A small network was trained on made-up records. Each row is its average activation on records with the value named, seen along a few directions.
Values that are neighbours, or in one group, have similar rows; names and order tell nothing.
In the rows, 500 means zero.
Random noise pushes rows far along 5 fixed directions. That doesn't count. These rows show it; they differ only by the noise:
[333 370 513 342 410 527 495 635 298 547 694 642 395 546 448 528 436 656
 580 510 712]
[380 506 440 438 449 487 609 592 532 539 617 557 487 577 460 535 412 554
 581 638 668]
[422 481 422 549 594 576 584 661 503 499 517 581 532 561 557 464 304 594
 542 694 429]
[600 483 633 683 466 496 299 363 571 446 316 505 635 578 346 488 396 332
 390 329 409]
[461 465 605 557 452 390 593 425 417 568 541 474 547 386 644 458 417 619
 442 639 497]
[293 434 528 281 258 442 453 594 387 530 710 586 403 658 314 583 351 533
 639 493 862]
[396 374 637 483 437 420 539 504 235 568 606 530 482 374 681 436 347 723
 466 629 493]


Field L:
l9: [540 491 423 511 534 580 456 650 529 445 535 517 450 650 414 490 567 348
 627 464 462]
l11: [542 379 738 513 428 511 204 465 287 508 405 496 485 575 407 427 400 492
 421 265 487]
l15: [416 540 435 413 484 479 482 486 485 445 475 464 466 454 576 482 316 528
 509 571 426]
l14: [455 476 593 508 349 376 463 425 499 541 508 410 578 548 436 501 254 436
 488 540 568]
l7: [656 432 685 659 627 512 365 419 344 529 337 462 544 423 656 407 468 552
 353 385 283]
l13: [452 487 477 419 446 430 438 415 416 449 553 502 406 410 546 513 594 496
 518 427 518]
l6: [540 545 574 589 443 395 508 463 530 543 420 393 589 529 513 454 253 475
 457 643 434]
l1: [565 506 484 680 734 646 294 494 479 334 244 551 548 443 595 374 364 447
 383 442  22]
l12: [478 655 302 460 535 580 587 653 709 411 523 495 502 640 436 530 510 331
 696 623 459]
l3: [614 567 640 463 334 415 334 388 595 457 404 387 524 651 345 606 450 352
 514 309 626]
l2: [440 558 331 390 499 658 360 622 651 404 424 526 432 700 309 594 404 392
 563 358 512]
l5: [422 486 378 363 489 564 496 648 387 417 639 516 403 501 505 541 480 536
 634 550 491]
l8: [649 593 438 644 595 500 576 487 686 425 361 397 624 482 554 438 527 328
 516 622 249]
l10: [513 554 486 698 640 438 716 448 644 549 397 392 644 413 684 427 401 508
 413 780 298]
l4: [575 669 420 465 500 527 422 561 668 392 341 433 558 643 433 519 361 413
 534 458 435]
The values of L form a line.
Name the neighbours of l1, in listed order.
Answer: l15, l13
Name the neighbours of l10, in listed order.
Answer: l14
Name the neighbours of l3, in listed order.
Answer: l7, l4
Name the neighbours of l8, in listed order.
Answer: l9, l12
